These are the activations of a small network on made-up records, seen along a few directions, one row for each record.
Each row is followed by the record's values for the fields LOR, VINU, VIZIV, ZON, VILU.
A field that a record lacks is written absent.
Other fields move the rows too, some of them a lot.
Strong random noise was added to every row along 13 fixed directions; ignore it. To show where, here is one row again and again, with new noise each time:
[ -65    2 -273  158   91  135  230  -29  139 -101  488 -202 -122  215
  -45  258  123  197  -15   15  304  -49   24  -60  120  133 -310  118]
[ 137 -469 -263  118  436  380  421  110  240 -164  -57    3  509 -131
 -157  201 -123 -138  183  -42  425 -339 -226 -259  606 -374  -69 -300]
[-111 -127 -214  389 -494  -98  246   91 -330  121  609  430 -224 -302
   28 -544  228 -362  -38   47  276  -18 -246 -324    2  243  -56 -317]
[ -39 -363   39 -207  456 -201  -54  129   31  -80 -252  -82  130  193
  387  499 -258  380  -53   50  283   79  231   41    2 -247 -314 -121]
[ -72  285 -203  522 -421  159  203 -118  116  255  313 -218  251   96
  -22  158   64  -71 -337 -326  271 -112 -311 -229   83  -56   60  -72]
[ -40  -43  124  155  -36 -172   91  -99  -47   14 -101  110  -39  301
  -55   41 -363   58  184  305  383 -219   73  -92  190 -131 -426 -168]
[-142 -178 -185  362  -44  423  448 -144 -795  539  528 -193  345  779
  159   59  228   13  462   89  528  568 -232 -289 -451 -327  146 -366]
[  79  220  147  539 -155  -72   -6  -88  226  212 -390  309   87  316
  -79   -7 -208   48  254  377  -50 -338   13 -318 -162  104 -230   29]
[ -93  333   54 -161  153  118 -237 -331 -269 -158   87 -100 -266  209
 -305 -165    3  309  287  400 -539  -29  130  -46 -134   -4  -86  363]
[-173  693  229  171 -506 -237  144 -219 -163  172  207  103 -459  198
 -181 -197  239  200  356  391 -745  118  381  -32 -114  735 -510  345]
[ -61 -248   92 -378   33  106 -126  -34  196 -662 -303  357  -48 -139
 -207   74  140 -307 -311  134  262 -687  -70 -165   95 -200 -257 -113]
[-190 -144 -144  -75   -4  116  -96  164 -453   52  260  160 -209   58
   62 -252  200  -16   28 -106  269  434  142  -76 -119 -107 -237  -24]
[ -30 -152   71  -39   85 -707 -108  283  231  115   35  385 -406 -170
  512   -1 -240  186 -160   99 -138   48  410  132 -337  407 -181 -170]
[ 160 -623 -476  627  198  -63  153  218 -436  579  520 -328  208 -285
  333  -18 -112  444   39  -41  237  543 -403 -396  -21 -413  419 -208]
[  -7   93  183  271 -552 -470   45  118   77  268  -58  191 -382 -175
 -176 -241 -230  -80 -124   48   79  -54  198  -40  234   94 -392 -100]

[ -55 -112  241   30 -356 -420   -4 -406 -401 -265  -19  298   78 -231
  206 -254  -77 -236  -68  463 -362 -531 -549 -210 -371   48  350 -400] => LOR is pul, VINU is zus, VIZIV is pomid, ZON is absent, VILU is absent
[-286  420  209   23 -235  113 -300 -350 -371 -458  170  163 -436  551
 -318 -334  -26 -238  227  385  150 -349 -136   66 -298  306 -314  183] => LOR is pul, VINU is zus, VIZIV is dat, ZON is rosub, VILU is zonun
[  -7   71   94  249 -262 -458 -274  -83  156  105 -201 -254 -231  131
 -127  237 -388  264 -415   15  165 -229  -98  -18 -211 -355 -172   20] => LOR is pul, VINU is zus, VIZIV is dat, ZON is rosub, VILU is zonun
[ -50  -59    6  -66   30   10  381 -349 -161 -369  259  121  121  -77
   22  -92  -35 -188  317  441 -173 -430 -263  -46  194  272   26 -179] => LOR is rotem, VINU is mep, VIZIV is dat, ZON is absent, VILU is absent
[  56 -389  197  370 -269 -842  -54   58 -346  343 -219   86  -76   -8
  632  224 -320  475  -73  439  277  272   -3 -218 -198  -85 -381 -118] => LOR is rotem, VINU is zus, VIZIV is dat, ZON is absent, VILU is absent
[ 178 -318   82  204 -203   30  170  216 -137  160 -373 -245  287 -473
  -89  218  162  158  -26  -98  -85  158 -145 -266  520 -207 -111   49] => LOR is pul, VINU is zus, VIZIV is pomid, ZON is absent, VILU is absent
[  68  -38    7  496  108   55 -139  -85 -186  146 -247 -108  379  217
  219  283   44  396  124  281 -100  -69 -387 -452 -363 -129  118   38] => LOR is pul, VINU is zus, VIZIV is pomid, ZON is rosub, VILU is zonun
[ 107 -338   77  154 -359  142   77   36 -170   58  -95  -57 -103   12
 -424    1  354  -95  -49  185  249 -145 -242 -399  -51 -348   74 -167] => LOR is pul, VINU is zus, VIZIV is pufav, ZON is lib, VILU is met
[-262  -62  -63 -155 -145  -25   53   -9 -560  -60  408  224  -67  -85
  120 -462 -155 -390   10 -159  477  234  -75  147  182   -8  -82 -328] => LOR is rotem, VINU is zus, VIZIV is dat, ZON is rosub, VILU is zonun
[ 186  -48  138  451 -474  166  235 -368 -121   35 -159 -108  150  162
 -314  179  345  125  151  635 -162 -411 -503 -516 -170  -40  107  180] => LOR is bom, VINU is mep, VIZIV is pomid, ZON is rosub, VILU is zonun
[  91   52  334 -311 -243  -39 -217 -452 -357   44 -349  -65  -10 -131
 -406 -393 -213 -146  -11  309 -520 -167 -162   23 -219 -578  510  -16] => LOR is rotem, VINU is mep, VIZIV is pomid, ZON is lib, VILU is zonun
[ 104  235 -189  335  149  434 -336   16  253   27  -96 -456  243  122
   28  379  235  384 -202 -302  -69  150 -146  -96  -44   -6  188  598] => LOR is pul, VINU is zus, VIZIV is pufav, ZON is absent, VILU is absent
[ -75  688  121 -119 -159  325   31 -753 -189   97  327 -618  161  677
 -261   81 -209   52   82   80 -226  -79 -144  274 -196 -210  490  179] => LOR is rotem, VINU is mep, VIZIV is pomid, ZON is absent, VILU is absent
[-118  -54  -70  -17  206 -230  -16  -65  171 -334  165   23  -39  291
  311  337 -282  177 -164  125  430 -251   -5  100  -77  132 -343  -56] => LOR is rotem, VINU is zus, VIZIV is dat, ZON is rosub, VILU is zonun
[-371  279   69 -679  243   59    3 -206 -437 -485  174 -218  345 -298
  306   29  -61 -130  -73 -430 -293   71  -42  325  598  119   14 -192] => LOR is pul, VINU is zus, VIZIV is pomid, ZON is absent, VILU is absent
[-199  193   19  118 -427 -250  267 -160 -473   97  426 -113 -136  -65
    1 -302 -251  -99   79    0  219  175  -34  102  518   58 -348 -142] => LOR is rotem, VINU is mep, VIZIV is dat, ZON is absent, VILU is absent
[-166   77  -92  -15 -107   35 -121 -282 -253 -119  252 -175  -52  281
  240  296  280  330 -241  102  110   48 -118 -119 -427   -7  -96  207] => LOR is pul, VINU is zus, VIZIV is pomid, ZON is lib, VILU is zonun
[   5   91 -262   14   95  178  -11  167  699 -234   72  -14   21  -28
  -87  231   49 -210 -460 -489  201 -244  -13  144  -19  105   -4  135] => LOR is rotem, VINU is zus, VIZIV is dat, ZON is rosub, VILU is zonun
[  59 -212  -85   22  316   70  226 -225  -12 -291  136 -269  319   82
  264  540   39  328   86  375   58 -369 -322 -190  128  102   61  -80] => LOR is bom, VINU is mep, VIZIV is pomid, ZON is absent, VILU is absent
[ 177 -303   97    6 -144  151  424  -47   12  120   57 -409  -58   77
 -354  395  517  159  156  275 -265   43  -58 -113 -143   10  117  112] => LOR is pul, VINU is zus, VIZIV is pomid, ZON is rosub, VILU is zonun
[ 188 -372  -27   88   56 -146   51  485  585 -196 -353  534 -132 -479
   41   -1  158 -167  -32  104  -34 -265  184 -167   82  405 -251    9] => LOR is rotem, VINU is mep, VIZIV is dat, ZON is absent, VILU is absent
[-291  332  161 -577  269  -37 -493 -277 -275 -527 -136  170  103 -139
  360 -107 -126  -11 -239  -69 -306 -187  -10  143  -16    4   89   23] => LOR is bom, VINU is zus, VIZIV is pomid, ZON is absent, VILU is absent
[-129  403  -72   74 -258  -96  354 -142   78   68  350   49  -50   43
  114   41  101  108   38   27  -62   15  193   40  213  464 -386  103] => LOR is rotem, VINU is mep, VIZIV is pomid, ZON is lib, VILU is zonun
[ -13  147  110  -51 -220   92   -8  -17  -56  243   93 -215 -109  202
 -165   83  142 -148 -163 -245 -160  143   35  151 -438 -132  425 -110] => LOR is pul, VINU is zus, VIZIV is dat, ZON is absent, VILU is absent
[-240   93  -20 -100 -121 -367 -519   51 -498 -133  151  317 -499 -164
  448 -392   50  208 -135   87  -83  401  197  103 -326  344 -270  268] => LOR is rotem, VINU is mep, VIZIV is pomid, ZON is absent, VILU is absent
[  69 -275   80  -95   46  128  112  342  123  -50  -93  196 -240   70
 -269 -140  203 -339  237   -9  196   67  248  129    4  105 -133 -108] => LOR is pul, VINU is zus, VIZIV is pomid, ZON is absent, VILU is absent
[  65 -782 -189 -369  130 -232   76   61 -266 -325  456    0 -368 -370
   66    6  234   63 -242  276  174 -162 -219  -83 -242 -218  324 -363] => LOR is rotem, VINU is mep, VIZIV is pufav, ZON is absent, VILU is absent
[-188  175 -141  462 -385 -131 -338  385  289 -114   19  668 -533 -157
 -127 -569 -229 -418 -257 -316  752 -189  118   10  274  332 -716   65] => LOR is pul, VINU is zus, VIZIV is dat, ZON is rosub, VILU is zonun
[-118  483   11  -71 -283  223 -238 -228  280 -369 -135  533   53 -175
 -139 -335   95 -559 -370 -131 -101 -727 -213 -112  -46  153  175  -45] => LOR is bom, VINU is mep, VIZIV is pomid, ZON is absent, VILU is absent
[-115 -129  223 -156 -348 -244 -340  197 -318  -23  -55  121 -337  -30
   91  -99  124  -27 -309  -79  403  211  142   19   28  -84 -238  -38] => LOR is pul, VINU is zus, VIZIV is pufav, ZON is absent, VILU is absent
[ 111  -58 -355  545 -141  361  272  383  -72  252  437   67   -3 -596
 -367 -627  258 -382  300 -361   11  339 -226 -140  620  283  135   54] => LOR is pul, VINU is zus, VIZIV is pomid, ZON is absent, VILU is absent
[  23 -104  -25  -89  236  192 -324   35  149 -221 -427  -23  233  -74
  -66   67 -212 -171 -246 -307   99 -250 -184    1  -21 -444  210  -28] => LOR is pul, VINU is zus, VIZIV is dat, ZON is absent, VILU is absent
[  64 -328 -210  255   18  175   -6 -115 -630   25  480  -29 -210   53
 -170 -312  173  311  364  556  484  198 -250 -426  267 -235 -228  187] => LOR is bom, VINU is zus, VIZIV is pufav, ZON is lib, VILU is zonun
[-226   28   48 -173 -257  152  -11  -65 -614 -181  413   78 -278  -20
 -272 -415  263 -245  127   42   91  192  -85   -1   91   31 -169  -39] => LOR is pul, VINU is zus, VIZIV is dat, ZON is rosub, VILU is zonun
[-140 -436  136 -152   21  167  422 -126 -706 -222 -176 -133  694  183
  396  495  390   68  210  246  187    5 -382 -321   96 -169 -181 -429] => LOR is pul, VINU is mep, VIZIV is pufav, ZON is rosub, VILU is zonun
[  -6  -93  -24   12  -57 -339   93  171  310 -139  114  407 -206 -310
  281  -82   78  -47  -84   91   -3 -182  199   11  120  544 -272  -60] => LOR is pul, VINU is zus, VIZIV is pufav, ZON is lib, VILU is met
[   1 -113  112  182 -149 -147  -67  -57  116 -219  -45  639 -366  359
  120  -99  196 -261  136  537  124 -501  -68 -180 -860  448  -53  -58] => LOR is pul, VINU is zus, VIZIV is dat, ZON is absent, VILU is absent
[-112  152    5  345 -423  146   57   40  203  -14   40 -118  -30  384
 -131  344  116 -209 -331 -296  681 -230 -171  -37  -78   22 -230  -77] => LOR is pul, VINU is zus, VIZIV is dat, ZON is absent, VILU is absent
[  13  -87 -218  235  447  142  324   59  -65  -51  248  706  253  -22
  125 -586 -168 -391  783  305  -41 -285 -143 -191   95  386  147 -450] => LOR is pul, VINU is zus, VIZIV is pufav, ZON is absent, VILU is absent

Which values does each new row have?
[ 320 -115  178  278 -626   10  -58  406  858  144 -847  163 -130 -269
 -565  112  267 -436 -497 -380  114 -219  146  -79  -55 -217 -143  173] => LOR is rotem, VINU is zus, VIZIV is pomid, ZON is absent, VILU is absent
[-252  701  377   -9 -574 -422 -277 -270  153 -224 -493  109   55  -43
  147  134 -339  -36 -468 -126  -63 -454   38   19  290  181 -499   90] => LOR is rotem, VINU is zus, VIZIV is dat, ZON is absent, VILU is absent
[-253  298  137 -153 -716  126  -87 -140 -489 -254  112  560 -320 -139
 -362 -764  318 -701  -48   14   76 -119  -97 -142    3  143 -220  -53] => LOR is rotem, VINU is zus, VIZIV is dat, ZON is absent, VILU is absent
[ 382 -539 -135  176  -98  -40  609  218  522  -79   60    5 -259 -431
 -448  154  352  -44  102  303  -93 -296    7 -169  293  178 -111   57] => LOR is rotem, VINU is mep, VIZIV is pomid, ZON is absent, VILU is absent
[  68  -90  133 -455  105 -166  498  -54   83   50  112 -289  167 -172
 -206   75 -371 -185  156 -157  -83 -125  136  359  662 -173  115 -431] => LOR is pul, VINU is zus, VIZIV is pufav, ZON is absent, VILU is absent
[  25 -165  337 -251   58   74 -210  121 -382  110 -663  124  225 -129
  -76  -50  102  -16  123   84 -343  145   24 -196  -81 -355  137 -183] => LOR is bom, VINU is zus, VIZIV is pomid, ZON is rosub, VILU is zonun
[ 209 -396  501  402 -627  -53  221  166 -130  338 -835  456  287  207
  -34  113  432 -265  270  474  144  -88 -109 -560 -326   -3 -223 -210] => LOR is pul, VINU is zus, VIZIV is pufav, ZON is lib, VILU is zonun
[ -21    5  -12  193  -25  109  192 -146 -151   72  197 -281   49  425
   -4  250   85  135  269  148  183  174  -71   11  -85   23 -157  103] => LOR is pul, VINU is zus, VIZIV is dat, ZON is absent, VILU is absent
[  26   96 -426  322  625  371  -81  140  378   20  310  481  -27  315
   -4 -476 -311 -257  357  -51  339 -112   45   42 -235  192  179  -60] => LOR is rotem, VINU is zus, VIZIV is pomid, ZON is rosub, VILU is zonun
[ -87   -5  135 -440  239 -152   59 -156 -153 -165 -160   73  244  -79
  223   32 -233   38  140   28 -207  -14  128  138  304  -95  -94 -195] => LOR is pul, VINU is zus, VIZIV is pufav, ZON is absent, VILU is absent
[-109  394  278 -641  202   48 -409 -159   27  -69 -225  137  103 -109
 -164 -426 -437 -415 -137 -336 -402 -198  134  395   67 -232  631 -226] => LOR is pul, VINU is zus, VIZIV is pufav, ZON is rosub, VILU is zonun
[-101  -80  179 -344  273 -125 -304  -63  -20 -364 -136  363 -341  324
  170  -94  -29    3   99  347   43  -50  270  201 -504  222 -216  147] => LOR is rotem, VINU is zus, VIZIV is pomid, ZON is rosub, VILU is zonun
[ -57  383 -278  420  111  235  401 -206   86  216  496  154  281  367
  159 -116 -144 -205  354   -1   10 -155 -189  -29 -243  337  325 -247] => LOR is rotem, VINU is mep, VIZIV is dat, ZON is absent, VILU is absent
[-219  265  -95  192 -288  288  508  129 -192  301  264  117  297  200
  213 -103  404 -381  233 -445  101  582  107   97  -28  477 -244  -95] => LOR is rotem, VINU is zus, VIZIV is pomid, ZON is rosub, VILU is zonun
[ 112  474   66  272 -346  -18  -96 -140  223  263 -100 -359  -82  -83
 -339   -5   92  253  -90  -77 -603   47   47  -29   37   67   55  473] => LOR is pul, VINU is zus, VIZIV is pufav, ZON is lib, VILU is zonun
[  25   79  -79  203 -297   98  166   84  -59  280  -31   -1  173  -44
   41  114  439   72  -68  -96 -207  204  -17 -241 -200   28   54  -18] => LOR is rotem, VINU is mep, VIZIV is pufav, ZON is absent, VILU is absent
[-213  511   38   -9   95  177 -147  -52   87   74 -359   22  548  361
  272  153 -525 -171 -159 -590  462   56  112  227  342 -183 -185 -168] => LOR is rotem, VINU is zus, VIZIV is pomid, ZON is absent, VILU is absent
[-225  127  -11   28  -93 -386 -191 -444 -626 -128  134  143   88  -95
  507 -202 -307  334   -7  386 -159  -52 -245 -156 -151  -34 -119  -48] => LOR is rotem, VINU is mep, VIZIV is pomid, ZON is lib, VILU is zonun
[  21 -134   68  -11  189   76  103  128 -263  191 -419  305  559  -16
  486   69  107  103  304   45 -201  372   90 -245  -80  -23  -54 -136] => LOR is rotem, VINU is zus, VIZIV is pomid, ZON is absent, VILU is absent
